Each row below holds a small network's activations on one input, seen along a few directions.
In each table, some parts of the input vary, and every possible input appears once, in random order.
A made-up example of a description, with smaller parts first: one of 5 places around a ring, together with either a single point or (one of 2 separate values, together with one of 4 places along a line) or one of 9 places along a line.
Shared parts are said once, and a part with two or three values counts as separate values.

Other details of the inputs vary at random and push rows far along two fixed directions, the same in every table; ignore that.

Rows:
x1: [-0.03  0.73  0.31 -0.25 -0.11  0.40 -0.53 -0.38 -0.35  0.13  1.12  0.48
 -0.37 -0.50]
x2: [ 0.08  0.14  0.21 -0.47  0.51 -0.20 -0.44  0.00 -1.27 -0.06  0.10 -0.76
 -0.22 -0.14]
x3: [ 0.38  0.43  1.20  0.20 -0.34  0.43  0.00 -0.58 -0.20  0.00 -0.40  0.06
 -0.65 -0.60]
x4: [ 0.50  0.16  0.53  0.17 -0.18  0.09  0.28 -0.16 -0.73 -0.46  0.17  0.28
 -0.95  0.13]
x5: [ 0.34  0.68 -0.02 -1.21  0.46 -0.39 -0.25  0.75  0.01  0.06 -0.21 -1.33
 -0.41  0.79]
x6: [-0.06  0.48  0.33  0.52  0.82  0.31  0.47 -0.82  0.48  0.06 -0.44 -0.43
 -0.38  0.05]
x7: [-0.71  1.13 -0.43  0.06  0.01  0.62 -0.11 -0.07  0.19 -0.31  0.86 -0.02
 -0.12 -0.21]
x8: [ 0.21  0.17  1.27  0.22 -0.07  0.17  0.16 -0.83 -0.11  0.06 -0.20 -0.24
 -0.59 -0.52]
x9: [-0.89  0.73 -0.42  0.11  0.28  0.39 -0.07 -0.42  0.32 -0.25  1.04 -0.39
 -0.12 -0.09]
x10: [-0.70  0.25 -0.35 -0.37  1.19  0.30 -0.15  0.09 -0.61  0.01 -0.16 -1.04
  0.02  0.84]
x11: [-5.34 -5.13 -6.05 -6.73 -3.11 -5.43  2.65 -1.96  1.92  0.56 -6.66  7.69
  0.25 -2.52]
x12: [ 0.20  0.27  0.16 -0.43  0.19  0.11 -0.77  0.69 -1.25 -0.23 -0.10 -0.46
 -0.50 -0.72]
x13: [ 2.55 -4.79 -1.52  3.75 -3.02 -0.87  0.16  3.08  1.95  1.57 -0.16  1.55
  7.30  1.60]
x14: [ 0.07  0.96  0.40  0.55  0.22  0.38  0.17 -0.37  0.35 -0.55 -0.66 -0.01
 -0.34 -0.25]
x15: [ 0.33 -0.08  0.63  0.14  0.14 -0.15  0.51 -0.37 -0.63 -0.37  0.39  0.00
 -0.85  0.21]
x16: [-0.06  0.62  0.47 -0.31 -0.03  0.53 -0.66  0.09 -0.19  0.09  1.09  0.62
 -0.52 -0.86]
x17: [ 0.33  0.29  1.32  0.19 -0.30  0.52 -0.21 -0.15 -0.04 -0.04 -0.43  0.18
 -0.85 -0.91]
x18: [-0.72  0.39 -0.27 -0.37  0.83  0.23 -0.30  0.27 -0.66 -0.59 -0.18 -1.01
  0.13  0.55]
x19: [ 0.91  0.20  0.09 -0.66  0.09 -0.05  0.46  0.09  0.69 -0.41  0.07 -0.67
 -1.08  0.87]
x20: [ 0.01  0.89  0.54  0.59  0.23  0.39 -0.04  0.11  0.50 -0.56 -0.70  0.15
 -0.58 -0.53]
x21: [-0.20  0.30  0.13  0.00  0.39  0.03 -0.48 -0.88 -0.23  0.74  1.28  0.07
 -0.60 -0.07]
x22: [ 0.22  0.11  1.14  0.27  0.20  0.19  0.28 -0.96 -0.11  0.59 -0.19 -0.26
 -0.72 -0.23]
x23: [ 0.73  0.73  0.81 -0.38 -0.13 -0.10  0.04 -0.30  1.22  0.08 -0.55 -0.77
 -0.84  0.22]
x24: [-0.56  0.74 -0.40 -0.29  0.46  0.34 -0.43  0.57 -0.80 -0.68 -0.36 -0.74
  0.05  0.39]
x25: [ 0.34 -0.12  0.54  0.15  0.46 -0.14  0.70 -0.48 -0.63  0.17  0.42 -0.03
 -0.93  0.45]
x26: [ 0.09  0.09  0.13 -0.42  0.84 -0.20 -0.31 -0.15 -1.23  0.52  0.10 -0.73
 -0.35  0.22]
x27: [-0.61  0.67 -0.32 -0.21  0.46  0.34 -0.63  1.04 -0.66 -0.72 -0.39 -0.63
 -0.20  0.00]
x28: [-0.22  0.42  0.32 -0.14  0.12  0.08 -0.48 -0.69 -0.25  0.19  1.29  0.13
 -0.39 -0.38]
x29: [ 0.24  0.41  0.08 -0.46  0.18  0.02 -0.59  0.26 -1.39 -0.16 -0.07 -0.52
 -0.29 -0.31]
x30: [ 0.00  0.02 -0.21  0.26  0.61  0.42  0.65 -0.33  0.00 -1.01  0.11 -0.26
 -0.54  0.55]
x31: [ 3.58 -4.36  0.07  5.61 -2.65 -0.40 -0.40  3.37  2.53  2.27  0.57  0.13
  8.66  1.55]
x32: [ 0.45  0.01  0.63  0.21 -0.16  0.18  0.02  0.25 -0.56 -0.49  0.11  0.39
 -1.18 -0.20]
x33: [ 0.01 -0.10 -0.30  0.22  0.96  0.50  0.86 -0.46  0.01 -0.45  0.15 -0.36
 -0.60  0.73]
x34: [-0.74  1.07 -0.25  0.05  0.09  0.67 -0.25  0.45  0.34 -0.33  0.82  0.18
 -0.30 -0.54]
x35: [-0.87  0.54 -0.60  0.21  0.57  0.41 -0.05 -0.64  0.34  0.32  1.04 -0.52
 -0.32  0.17]
x36: [ 0.10  0.96 -0.18 -0.78 -0.23 -0.12 -0.29 -0.12  1.05  0.25  1.10 -0.71
 -0.63  0.21]
Each input here is: one of 4 separate values, together with either a single point or (one of 2 separate values, together with one of 4 places along a line).
Question: Changing only the choice among 4 separate values turns x18 into x9. The same change can be made to x24. Which row results?
Answer: x7
Question: Which other rows does x7 become when the choice among 2 separate values takes its other values? List them by row number.
Answer: x1
Question: Which other rows does x25 become when the place on the line of 4 takes its other values? List them by row number.
Answer: x4, x15, x32
Question: Which other rows does x28 become when the choice among 2 separate values takes its other values? List them by row number.
Answer: x9
Question: Start at x17 and move only the place on the line of 4, one step at a time. The first step leads to x3. Which rows follow, in order?
Answer: x8, x22
Question: Which other rows does x10 become when the choice among 4 separate values takes its other values? List them by row number.
Answer: x6, x33, x35
